These are the activations of a small neural network, seen along a few directions. Each row is one input.
Each table varies a few parts of the input and shows all the possible inputs, shuffled.
A made-up example of a description, with smaller parts first: line(4) and (point or line(9) or (values(3) and ring(5))).
Shared parts are said once, and a part with two or three values counts as separate values.

Other details of the inputs vary at random and push rows far along three fixed directions, the same in every table; ignore that.

Rows:
R1: [  7.7  -5.3 -17.2  17.2  -8.2 -14.6 -18.3  30.8 -27.3  30.4 -16.8   2.2]
R2: [-37.8 -25.3 -10.9 -15.8  14.5 -15.3 -23.0  32.0 -16.8  23.2   5.3  39.6]
R3: [ 46.9 -12.0  -7.8  -8.9  -0.1  -3.6 -17.0  -8.4 -10.5  -4.9  -2.7 -18.0]
R4: [-27.6   8.5   6.3 -22.8  11.3   9.6  18.4 -17.6  21.7 -23.9  17.0  25.1]
R5: [ 14.9  15.3  18.5  16.6  -7.6  14.1  18.9 -18.6  14.0 -10.6   1.0 -18.6]
R6: [ 47.4  -9.7  -3.7  -1.0  12.3  -3.6 -12.5  -5.9 -16.7  -7.3  -7.1 -14.3]
R7: [ 41.5 -21.3   5.6   8.9  -0.8   0.9 -18.8 -15.6 -14.9  -3.0   1.8 -17.0]
R8: [-29.0  -4.5  21.6 -14.1  13.6   6.1  18.8 -30.4  18.1 -20.9  21.5  12.4]
R9: [ 12.5  23.4   5.7   4.3  -1.2  15.2  22.2 -16.2  15.8 -12.8 -12.3 -20.4]
R10: [-27.5  19.8   5.6  28.8 -21.0   0.6  17.4  26.4   5.8  23.3  -3.8 -14.6]
R11: [-34.3  -0.3   4.2 -23.9   7.1   7.0  16.7 -17.9  19.9 -23.5  14.8  24.1]
R12: [-72.9  13.4   1.2 -14.1   1.9   5.5  13.3  24.0  14.5  17.3   4.1  34.2]
R13: [ 45.5 -16.2   5.7   9.7   7.4   2.4 -19.2  -9.7 -10.9  -2.5   4.5 -16.4]
R14: [  8.8  -9.6 -22.0  10.3 -15.7 -13.6 -23.1  29.7 -15.2  30.1 -12.5  -5.1]
R15: [  7.4   1.7 -17.5  16.2 -10.1 -16.0 -24.1  35.0 -24.7  25.6 -10.4   0.0]
R16: [  7.9  -8.1 -22.7  11.1 -18.3 -14.8 -23.5  26.1 -19.3  30.9 -12.6  -2.8]
R17: [ 13.0  11.7  20.6  12.3  -9.3  15.1  20.2 -14.4  15.1 -12.1   0.6 -24.1]
R18: [-23.6  17.8   4.3  33.5 -24.2   3.7  13.0  20.3   6.3  25.5  -8.6  -4.1]
R19: [  8.9   8.2  18.9  15.8 -10.6  14.2  20.6 -16.9  18.2 -11.9  -2.5 -23.9]
R20: [-35.0   4.4   6.7 -27.0  11.1   4.0  16.9 -23.3  24.9 -15.7  13.5  28.4]
R21: [  7.4   0.0 -18.7  15.9  -6.9 -16.2 -24.4  38.3 -21.7  24.7 -10.5  -2.6]
R22: [  5.1 -37.4  10.0 -22.4  28.5  -4.5 -19.9 -21.9  -7.3 -13.7  25.9  14.1]
R23: [ 16.0  23.9   3.6   2.5 -10.3   7.9  21.9 -19.0  18.3 -12.4  -6.9 -17.3]
R24: [-22.4  29.4  -3.1  23.1 -18.0  -1.1  20.0  28.5   2.0  21.8 -17.8  -1.6]
R25: [-34.9 -15.3 -13.7 -17.4  16.8  -8.2 -28.9  24.6 -17.2  27.2   8.6  43.7]
R26: [  1.3 -29.9   2.0 -31.3  27.0  -6.7 -15.9 -16.7 -12.9 -14.3  11.9  25.6]
R27: [ 43.9  -9.9  -5.7   0.0   3.3  -8.6 -17.7 -11.7 -18.0 -11.9  -6.1 -14.8]
R28: [  3.4 -29.6  -9.1 -30.2  23.0  -5.4 -24.2 -14.2 -10.3 -14.1  19.5  30.9]
R29: [ 11.9  15.5  16.2  16.8  -1.0   9.0  22.3 -17.5  15.3 -12.4   2.8 -26.1]
R30: [-23.3  25.2 -10.0  18.6 -27.5   3.3  17.4  32.0   8.9  15.0 -11.6  -7.9]
R31: [-32.1 -28.5  -5.2  -4.3  14.9 -15.6 -29.3  18.1 -19.7  26.4  20.4  36.3]
R32: [ -2.7 -32.7  -1.2 -33.8  27.2 -11.1 -26.2  -8.1 -10.0 -17.1  16.9  25.7]
R33: [ 48.4  -9.2 -10.3  -4.8   4.8  -4.4 -17.6  -9.8  -8.3  -3.9  -2.9 -15.0]
R34: [-30.2   7.9   5.5 -23.1  14.5   9.8  19.6 -14.5  26.2 -24.8  17.1  23.3]
R35: [-23.7   1.3  22.8 -13.7  19.3   8.0  17.8 -28.7  18.6 -20.6  25.1  14.8]
R36: [ 12.5  18.8  11.7   2.1  -4.9   9.1  27.9 -10.0  11.0 -16.6 -11.1 -21.5]
R37: [  9.7  14.4   0.7   5.2 -13.6  10.9  23.6 -11.9  18.4 -21.0  -7.7 -21.8]
R38: [ 41.2 -13.2  -5.3  -1.7   0.5  -8.9 -17.9 -10.9 -18.3 -13.4  -6.4 -17.9]
R39: [-30.6  24.1  -8.3  21.3 -25.0   3.6  14.5  23.4   3.4  25.4 -22.2  -7.2]
R40: [ 10.9  19.6   4.4   5.7  -6.1  12.7  20.5 -21.4  11.2 -11.0 -14.6 -17.9]
R41: [ 41.8 -15.8  -6.4  -4.6   5.4   2.2 -17.5 -12.1 -14.1  -5.2 -10.6 -19.7]
R42: [-28.5  29.2  -3.0  19.1 -24.3  -2.7  17.1  34.0   6.5  14.7 -14.7  -9.9]
Each input here is: ring(6) and (values(2) or ring(5)).
Q: The inputs of R4 and R30 match in every part but the ring(6) part. If R25 is changed in the same way as R4 into R30, which row does it become?
A: R12
Q: The inputs of R32 and R21 match in every part but the ring(6) part. If R37 is changed in the same way as R32 into R21, which row does it become?
A: R34
Q: Which other rows agree with R8 in the ring(6) part? List them by row number.
A: R7, R11, R16, R26, R38, R39
Q: Which other rows agree with R31 in the ring(6) part? List them by row number.
A: R1, R18, R20, R27, R28, R40
Q: Which other rows does R22 become when the values(2) part takes its other values? List them by row number.
A: R19
